Small tables with named rows and columns. After each table, cells are looked up by row and column.

lem
          ruv  zafem  fuzuma
luzogo  -63.1   70.4    42.6
sapu    -20.3  -60.0   -47.9
bigigu   21.2   41.5    55.4
babos    -7.3   65.6    59.3
dega     32.1  -62.5   -45.3
lor     -44.6   58.7   -12.7
puze    -44.3   47.0    21.9
gitig     3.6   65.9    24.7

What is the zafem of lor in lem?
58.7
What is the fuzuma of gitig in lem?
24.7
What is the zafem of bigigu in lem?
41.5
What is the zafem of babos in lem?
65.6
What is the fuzuma of luzogo in lem?
42.6
What is the ruv of lor in lem?
-44.6
What is the fuzuma of bigigu in lem?
55.4
What is the zafem of gitig in lem?
65.9
What is the fuzuma of puze in lem?
21.9
What is the ruv of sapu in lem?
-20.3
Row with the largest fuzuma: babos

Table dad
         pes  sul  tidad
pom       95  112     96
pon       85  100     33
sedaruv  156  113     82
kem      186  130    165
roven    101   98    124
vaf       42   30    157
ripi      63  210     99

tidad of pom is 96
pes of ripi is 63
sul of pon is 100
sul of ripi is 210
sul of vaf is 30
sul of roven is 98
tidad of sedaruv is 82
sul of sedaruv is 113
pes of vaf is 42
pes of roven is 101
sul of pom is 112
pes of kem is 186
tidad of ripi is 99

tufefon:
cols = gazosoz, regeme, sodisip, gev, pud, lefisa, panun, nin, gipepa
zon: [62, 1, 59, 35, 31, 42, 63, 26, 86]
sofada: [33, 97, 44, 57, 40, 52, 43, 66, 42]
toli: [62, 40, 21, 42, 37, 32, 42, 4, 58]

panun of toli: 42
pud of toli: 37
nin of sofada: 66
gazosoz of toli: 62
lefisa of sofada: 52
regeme of toli: 40
lefisa of zon: 42
panun of zon: 63
gazosoz of sofada: 33
regeme of sofada: 97
gipepa of toli: 58
sodisip of toli: 21
Which row has the largest nin? sofada

daf:
,nubo,bol,vato,kiver
pinipi,61.467,38.326,57.049,43.240
virolo,31.229,57.865,55.287,35.702
nof,52.138,59.426,60.691,36.062
kugu,64.856,41.597,71.166,69.150
toki,42.981,50.180,67.817,63.652
bul,43.355,75.652,50.564,42.594
tati,52.053,16.162,89.727,58.949

What is the kiver of pinipi in daf?
43.240
What is the nubo of pinipi in daf?
61.467
What is the bol of kugu in daf?
41.597
What is the vato of kugu in daf?
71.166
What is the kiver of kugu in daf?
69.150
What is the kiver of nof in daf?
36.062
What is the vato of pinipi in daf?
57.049
What is the bol of nof in daf?
59.426
What is the kiver of bul in daf?
42.594
What is the kiver of virolo in daf?
35.702
What is the nubo of nof in daf?
52.138
What is the vato of toki in daf?
67.817
What is the vato of tati in daf?
89.727

bom.csv
,til,fefezi,non
bibi,112,114,123
gidipu,112,132,123
koro,112,114,116
logi,6,126,181
vuvo,112,114,123
tal,71,78,49
gimu,112,108,169
sov,112,194,125
lefak,72,114,140

gimu, fefezi -> 108
bibi, til -> 112
lefak, til -> 72
logi, non -> 181
logi, til -> 6
vuvo, non -> 123
sov, fefezi -> 194
koro, til -> 112
gidipu, fefezi -> 132
sov, non -> 125
Row with the largest fefezi: sov

subo:
columns: vuladis, fola, vom, kek, fifikor, mis, niv
lim: [14764, 26436, 47762, 22347, 32870, 52801, 36389]
bedaned: [52776, 44753, 53384, 70333, 19236, 46610, 41353]
pum: [23145, 50804, 61910, 12548, 26532, 32092, 31590]
sutugus: [60057, 34198, 46006, 86697, 20991, 54504, 45695]

lim, fola -> 26436
lim, niv -> 36389
sutugus, fola -> 34198
lim, vom -> 47762
bedaned, niv -> 41353
sutugus, vuladis -> 60057
pum, mis -> 32092
lim, vuladis -> 14764
sutugus, niv -> 45695
pum, niv -> 31590
bedaned, fifikor -> 19236
bedaned, mis -> 46610
pum, vom -> 61910
pum, fifikor -> 26532
sutugus, mis -> 54504
sutugus, kek -> 86697

zogonu.tsv
	zaneka	luk	fos	sut	dure
bubasob	135	233	181	64	79
misulup	130	201	155	55	54
vif	85	192	217	176	223
sudutal	71	194	218	151	173
num	87	216	87	183	171
fuv	232	39	145	142	199
kebif	63	65	134	84	126
mutigof	206	172	74	48	203
vuba	78	129	111	242	217
tuzup	176	41	208	246	210
pov	162	125	107	184	55
rulu	58	122	191	78	149

What is the luk of sudutal in zogonu? 194
What is the luk of kebif in zogonu? 65
What is the sut of sudutal in zogonu? 151
What is the dure of pov in zogonu? 55
What is the luk of pov in zogonu? 125
What is the zaneka of vif in zogonu? 85
What is the fos of rulu in zogonu? 191

zofebi
|  | labe | tun | vimelop | dab | nir |
|---|---|---|---|---|---|
| det | 65 | 20 | 53 | 52 | 13 |
| kes | 33 | 37 | 51 | 69 | 54 |
| fut | 23 | 63 | 17 | 53 | 50 |
| der | 25 | 19 | 33 | 39 | 34 |
| zes | 26 | 56 | 64 | 47 | 54 |
| fele | 33 | 33 | 44 | 25 | 27 |
| raboza | 43 | 63 | 49 | 32 | 19 |
| nole | 56 | 19 | 61 | 62 | 54 |
| dud | 59 | 66 | 29 | 51 | 47 |
| med | 27 | 76 | 69 | 29 | 50 |
| pabati | 37 | 40 | 13 | 59 | 25 |
| sefo | 24 | 24 | 62 | 28 | 38 |

zes, vimelop: 64
nole, nir: 54
det, tun: 20
pabati, dab: 59
nole, vimelop: 61
zes, labe: 26
zes, nir: 54
nole, labe: 56
der, tun: 19
raboza, labe: 43

